A small network was shown many inputs. Here are its activations along a few directions, one row for each input.
Each table varies a few parts of the input and shows all the possible inputs, shuffled.
A made-up example of a description, with smaller parts first: one of 5 places around a ring, together with either a single point or one of 9 places along a line or (one of 3 separate values, together with one of 6 places along a line).
Shared parts are said once, and a part with two or three values counts as separate values.
(in the rows, 128 means zero)

Other details of the inputs shift rows strongly along two fixed directions, in all tables alike. That doesn't count.

Rows:
row 1: [ 93 103 179 125 149 146 119 130 126 120  87 201]
row 2: [124 118 136 122 110 132 110 150  97 161 138 127]
row 3: [128 100 133 113 114 112 109 140 106 134 106 134]
row 4: [132 141 126 146 125 149 165 110 145 106 158 130]
row 5: [ 83 138 176 149 176 132 163  88 169  81 101 231]
row 6: [133 136 104 127 127 124 112 110 142 111 134 118]
row 7: [128  84 131  99  89 139  89 164  74 160 121 125]
row 8: [119 138 114 126 129 113  97 124 127 133 129 110]
row 9: [134 105 132 104 110 109 101 145  90 159 103 118]
row 10: [152 158 125 153 128 133 158 120 152 126 145  94]
row 11: [ 77 127 175 133 167 123 129 126 141 110  88 236]
row 12: [123 109 131 109 107 138 116 144  91 157 128 117]
row 13: [165 165 115 165 131 144 186  99 173  94 158  92]
row 14: [126 137  98 123 126 116  99 131 131 129 130 118]
row 15: [147  90 120  85 158 115 108 177 100 141 140 119]
row 16: [134 139 141 137 134 140 153 117 140 129 124 116]
row 17: [156 145 112 142 118 132 141 138 129 134 138 104]
row 18: [123 149 106 136 140 123 139  95 161 114 138  89]
row 19: [121 100 111 104 111 117  76 138 108 137 113 113]
row 20: [148 146 118 139 119 107 140 124 133 135 138  95]
row 21: [143 159 105 151 120 144 177 118 153 117 171 102]
Each input here is: either a single point or (one of 4 places along a line, together with one of 5 places around a ring).
A walk changes only the place on the line of 4. It starts at row 4 and steps to row 13. List the rest of the walk in order.
> row 5, row 6

Rows:
row 22: [169 115 108 119  83 150 128 147 101 149 146  69]
row 23: [184 169 111 168 116 144 197 116 166 112 166  72]
row 24: [141 165 125 152 149 137 192 113 167 107 175 115]
row 25: [ 86  91 173 104 153 145 123 137 113 127 116 203]
row 26: [ 90 142 202 161 177 153 193  82 173  84 111 216]
row 27: [183 163 112 164 118 150 207 108 171  98 168  62]
row 28: [115  95 101  83 129  92  44 137 102 148  96  96]
row 29: [109 106  99  92 130  92  41 140 106 150 102  99]
row 30: [143 135  89 117 141  82  89 124 142 131 117  74]
row 31: [165 153 116 149 138 126 191 123 161 112 174  94]
row 32: [142 165 112 158 140 147 204 100 184  97 196  85]
row 33: [ 65 122 197 133 146 143 129 134 116 137  80 243]
row 34: [127 110  87 101 114  83  37 143  98 142  97 128]
row 35: [137 148  66 121 116  92  76 117 132 123 132  88]
row 36: [155 124  97 123 100 144 131 155 106 149 163  77]
row 37: [177 137 103 138 120 138 179 135 139 116 163  71]
row 38: [169 174  96 158 128 144 197 120 163 115 184  69]
row 39: [114 100  84  91 108  97  37 130  98 136 104 117]
row 40: [124  98 107  90 137  84  51 144 104 142  88 104]
row 41: [ 82  91 193 106 134 150  71 173  68 164  70 244]
row 42: [173 125 107 126 110 128 141 161 107 148 147  92]
row 43: [117 137 102 113 151  91  80 121 139 130 111 103]
row 44: [149  85 135 100  74 119  93 178  56 174  96 117]
row 45: [ 77  88 199 112 131 129  95 163  80 158  58 248]
row 46: [ 80  92 197 112 176 138 131 141 120 114  97 242]
row 47: [175 130 124 136  94 122 135 142  98 156 139  88]
row 48: [146 129 110 132  75 135 135 144 105 156 145  76]
row 49: [ 78 152 181 164 160 160 213  73 195  81 123 192]
row 50: [ 84 126 171 137 174 165 176 106 164  94 126 203]
row 51: [146  82 133  96  77 133  80 159  51 179 116 107]
row 52: [161 128 107 131  85 151 126 150 106 151 154  74]
row 53: [125 102  90  97 115  88  41 138  97 132  96 123]
row 54: [ 80 162 197 168 176 155 185  83 171  98 120 221]
row 55: [128 176  64 152 135 109 134  72 195  80 163  72]
row 56: [ 81 162 184 174 169 165 199  70 189  87 140 193]
What is each input in this table made of?
> one of 5 places around a ring, together with either one of 2 separate values or one of 5 places along a line
List by row number the other rows that have the place on the ring of 5 in common with row 30.
> row 23, row 31, row 34, row 42, row 45, row 47

Rows:
row 57: [ 81 109 163 121 159  98 104  94 152  97  55 188]
row 58: [173 181 126 183 114 141 209 109 162 106 162 121]
row 59: [ 58 118 185 144  91 205 145 102 110 126 128 209]
row 60: [128 151  92 136 116 102  83 123 135 127 111 116]
row 61: [177 133 146 151 107 128 201 117 143 118 124  87]
row 62: [147 118  90 105  84  78  44 150  80 177 104  63]
row 63: [176 111 132 119  67 115 106 182  55 199 120  78]
row 64: [ 79 135 144 133 152 106  76 110 133 109  80 227]
row 65: [119 106  63  98  27 143  34 120  71 170 141  51]
row 66: [141 151 114 136 179 128 190 114 186  98 189  84]
row 67: [157 160  90 145 172 135 192 114 187  77 199 108]
row 68: [106 137 183 153 138 149 146 142 124 132  96 222]
row 69: [170 108  83  99  79  79  45 146  76 171  93  37]
row 70: [128 160  92 137 120  96 102 112 138 134 121  95]
row 71: [ 42  68 148  86 133 194  86 132  98 129 146 202]
row 72: [157 128 113 126 178 127 210 104 195  70 170  78]
row 73: [168 127 157 140 108 129 156 137 109 151 109 103]
row 74: [ 99  73 172  83 190 127  97 157 107 129  97 189]
row 75: [148 162  93 145 175 141 190 119 195  82 192  98]
row 76: [ 79 105 159 100 195 135 117 153 126 125 123 212]
row 77: [155 147 140 146 102 132 155 149 105 161 129 119]
Changing only one part turns row 77 into row 76. The same change can be made to row 58. Which row results?
> row 67
What is each input in this table made of?
> one of 3 separate values, together with either a single point or one of 6 places along a line
A walk changes only the place on the line of 6. It starts at row 64 and steps to row 60. List the rest of the walk in order.
> row 70, row 62, row 69, row 57
Which other rows does row 57 become when the choice among 3 separate values takes its other values? List them by row number.
> row 61, row 72
